Each row below holds a small network's activations on one input, seen along a few directions.
Each table varies a few parts of the input and shows all the possible inputs, shuffled.
Descriptions start from the smaller parts, as in this example, which fits no table here: one of 4 places along a line, together with either a single point or one of 11 places along a line or (one of 2 separate values, together with one of 8 places around a ring).
Shared parts are said once, and a part with two or three values counts as separate values.
In the rows, zero is written as 128.

Other details of the inputs shift rows strongly along two fixed directions, in all tables alike. That doesn't count.
These rows show it; all are for the same input, with only those details redrawn:
[143 126 159 117 110 155 134  86  98 143 102 122 118 113 130 125]
[139 120 155 152 104 175 118 116 107 112  98 145 140 137  84 142]
[130 109 114 161 128 125 117 171 152  98 139 145 157 149 100 146]
[143 129 161  97 114 142 143  72  94 160 104 110 106  99 157 115]
[144 126 179 148  91 204 120  83  83 121  75 145 130 129  76 139]
[128 112  98 118 149  71 139 165 163 130 165 116 138 124 168 127]
[133 114 129 154 120 141 119 149 135 106 124 143 149 142  99 143]

Table:
x1: [ 98 152 116  48 139 107 151  73  94 180 142 103  50  92 233  81]
x2: [119 116 107 150 127 124 120 178 153 105 135 138 161 152  85 142]
x3: [117 115 121 176 130 122 117 172 159 102 129 146 159 143  95 140]
x4: [132 120  99 109 151  69 131 163 162 133 165 118 133 126 161 130]
x5: [131 116  99 117 155  72 130 161 158 122 167 117 137 124 162 123]
x6: [142 137 153  91 115 131 141  74 100 165 106 108 105 104 154 121]
x7: [118 167 114  87 124 112 155  76  86 174 138 119  54  89 212  77]
x8: [120 117 125 144 120 141 125 149 138 109 121 136 154 142  85 135]
x9: [130 109 114 161 128 125 117 171 152  98 139 145 157 149 100 146]
x10: [136 134 180 158  97 197 111  86  85 127  72 143 133 129  69 133]
x11: [139 130 173 138  87 193 120  95  89 126  88 137 131 139  74 140]
x12: [126 118  99 110 148  69 133 164 162 124 174 111 139 130 160 120]
x13: [121 118 124 144 122 141 122 149 136 107 121 136 154 141  85 133]
x14: [123 114  99 111 142  68 142 166 167 131 172 111 138 131 164 125]
x15: [122 118 121 173 137 120 111 169 154  97 135 145 159 143  93 136]
x16: [141 140 157  75 116 125 145  80 104 165 121 102 102 105 156 114]
x17: [131 136 155  74 124 132 146  67  95 163 111  96 106  92 156  97]
x18: [127 114 110 168 133 120 113 164 158 108 135 146 154 149  92 152]
x19: [108 141  82 162 144 123 127 173 129  96 161 155 102 146 130 131]
x20: [116 160  66 110 170  73 147 156 164 138 171 128 107 139 214 103]
x21: [132 117 103 124 156  75 128 160 164 134 159 123 133 124 152 131]
x22: [137 123 130 110 127 113 134 122 125 147 130 116 122 118 152 126]
x23: [130 108 115 173 137 124 114 165 153 101 138 148 156 143  98 144]
x24: [118 157 105 154 143 171 116 152 128  90 123 150 122 164 123 149]
x25: [130 117 111 167 138 118 109 162 155 104 139 146 154 148  90 150]
x26: [131 137 152  74 123 129 145  76  97 171 112  98 106  96 155 103]
x27: [101 138  87 143 127 132 112 170 139  94 159 145 103 157 133 131]
x28: [137 137 173 132  90 190 119  85  90 124  86 137 130 136  67 140]
x29: [142 128 161 114 117 150 134  75  95 162 103 118 109 103 140 120]
x30: [130 114  99 117 154  71 132 163 160 125 167 116 138 124 164 124]
x31: [122 120 119 167 134 120 111 172 158 104 132 145 156 148  90 143]
x32: [132 132 171 129  98 198 121  83  85 122  77 134 134 127  67 127]
x33: [124 116  98 110 144  67 140 165 165 129 173 111 139 130 163 123]
x34: [118 118 104 137 151  69 135 163 169 132 158 118 140 120 161 119]
x35: [134 113 130 163 133 139 114 141 137 106 127 145 147 135  95 139]
x36: [143 139 155  89 119 131 137  71  98 162 108 109 103 103 150 120]
x37: [122 120 112 149 121 121 120 171 156 104 140 141 157 158  86 151]
x38: [129 107 115 173 134 125 116 166 155 103 136 148 156 143  99 145]
x39: [146 128 180 153 101 206 109  75  77 128  74 146 127 125  67 137]
x40: [116 119 106 149 126 121 122 174 157 104 133 137 162 153  81 144]
x41: [124 121 136 165 128 135 115 145 140 108 119 141 150 136  95 133]
x42: [122 125 126 136 124 140 120 153 138 111 122 138 150 142  79 137]
x43: [123 128 131 161 125 130 113 143 140 114 117 140 149 141  90 141]
x44: [130 139 161 117 112 138 138  75 105 163  94 113 112 106 137 119]
x45: [125 114 117 150 126 123 116 172 152  93 146 140 159 155  91 143]
x46: [144 130 161  95 116 141 142  68  92 159 105 109 104  97 157 112]
x47: [107 171 119  49 157 123 154  76 111 179 141 104  76  96 243 100]
x48: [133 133 179 161  94 194 115  92  90 130  73 143 133 130  72 136]
x49: [106 142  69 100 161  68 143 160 138 130 181 111  73 122 218 112]
x50: [116 172 116  56 151 122 151  82 117 170 147  94  74  99 241 104]
x51: [130 138 168 125  98 191 122  82  89 129  78 133 132 127  65 131]
x52: [131 117  99 115 152  73 129 164 158 130 165 118 136 126 159 127]
x53: [139 137 157  81 115 130 141  78  99 164 119 102 105 106 154 111]
x54: [145 129 167 115 124 153 131  62  91 152 103 118 106  97 138 112]
x55: [119 157  69 108 181  78 149 157 159 134 174 119  99 137 215 117]
The inputs of x18 and x40 match in every part but one. If x25 is changed in the same way as x18 into x40, which row does it become? -> x51
Describe the family of inputs behind these rows. -> one of 5 places along a line, together with either one of 2 separate values or one of 9 places around a ring
Which other rows agree with x5 in the place on the line of 5? List them by row number. -> x4, x6, x9, x22, x24, x30, x36, x46, x49, x52
Start at x44 and move only the place on the ring of 9, one step at a time. The first step leads to x43. Which rows follow, in order? -> x31, x10, x15, x41, x34, x3, x48
Which other rows does x37 become when the place on the ring of 9 takes its other values? List them by row number. -> x11, x12, x14, x16, x28, x33, x45, x53
